Here are a small network's activations along a few directions, averaged over the inputs that share one value of a field.
Values that are neighbours, or in one group, have similar rows; names and order tell nothing.
(in the rows, 500 means zero)
Strong random noise was added to every row along 9 fixed directions; ignore it. To show where, here is one row again and again, with new noise each time:
475  449  323  479  387  518  468  548  517  393  298  528  523  427  365  368  603  467  306  461
592  361  451  276  610  404  527  281  558  381  540  465  577  420  467  511  529  574  351  376
491  499  616  542  600  430  314  456  623  455  763  573  571  497  499  602  359  440  488  543
540  437  463  389  488  553  715  409  417  480  504  460  458  452  601  477  604  393  530  356
457  427  460  461  465  583  526  484  517  533  423  454  497  489  567  483  541  576  464  504
434  631  367  494  320  248  313  471  462  520  359  420  346  446  420  462  401  583  528  648
550  288  538  439  397  212  544  402  612  660  541  504  353  513  499  343  479  441  346  498
513  703  495  362  417  422  488  240  430  553  710  451  323  537  719  755  233  482  742  473
437  605  595  540  493  420  317  518  521  399  506  449  505  362  385  480  450  450  541  665
469  620  339  575  473  426  344  502  483  407  594  587  502  471  466  584  437  407  525  463
511  611  268  540  465  303  554  549  272  438  539  517  421  524  525  499  564  367  633  369


Field H:
h6: 502  595  416  610  425  621  557  333  602  597  476  497  433  201  557  539  722  389  552  479
h9: 466  280  463  721  653  404  536  806  495  645  661  574  644  896  680  458  556  583  516  403
h2: 591  803  525  361  688  226  434  499  130  290  508  393  600  542  267  635  470  566  722  543
h1: 525  600  601  423  534  681  347  517  513  449  211  311  485  459  420  518  421  795  512  672
h3: 579  624  272  506  532  302  784  473  190  351  537  591  436  436  351  479  589  179  683  208
h8: 505  373  531  444  589  535  492  529  547  405  561  593  662  528  417  527  466  561  372  444
h5: 677  338  424  309  536  307  663  553  480  522  317  518  468  766  488  352  574  750  344  434
h7: 473  608  445  760  437  495  371  705  523  508  533  605  424  602  399  416  410  439  455  529
h4: 497  491  575  517  533  460  486  607  479  667  410  470  599  642  520  479  505  745  463  626
The values of H form 3 separate groups.
Which other values are in the same group as h9? Give them in the order they are listed.
Answer: h3, h8
Which other values are in the same group as h1? Give them in the order they are listed.
Answer: h5, h7

Field P:
p1: 424  793  663  378  427  799  598  321  447  371  482  466  281  292  558  684  356  314  851  615
p9: 527  907  557  604  597  598  451  736  207  111  890  746  568  698  403  686  288  57  779  266
p2: 590  471  283  330  511  621  592  91  640  761  458  438  387  350  769  750  526  823  490  362
p4: 496  479  356  695  642  634  558  300  481  600  811  580  473  418  655  698  454  437  663  288
p7: 633  563  351  426  514  285  456  362  456  527  501  541  539  469  336  497  557  478  487  481
p6: 612  408  639  286  576  360  444  258  689  804  635  412  322  632  777  634  214  781  412  559
p3: 439  518  507  394  679  547  223  485  601  204  508  511  918  427  316  699  459  759  347  515
p8: 473  424  351  583  644  388  270  495  606  322  633  524  680  569  541  580  483  613  440  486
p5: 458  501  277  614  548  207  625  714  199  428  417  365  555  484  503  350  826  468  673  458
The values of P form 3 separate groups.
Which other values are in the same group as p3? Give them in the order they are listed.
Answer: p8, p5
Which other values are in the same group as p9? Give them in the order they are listed.
Answer: p1, p4
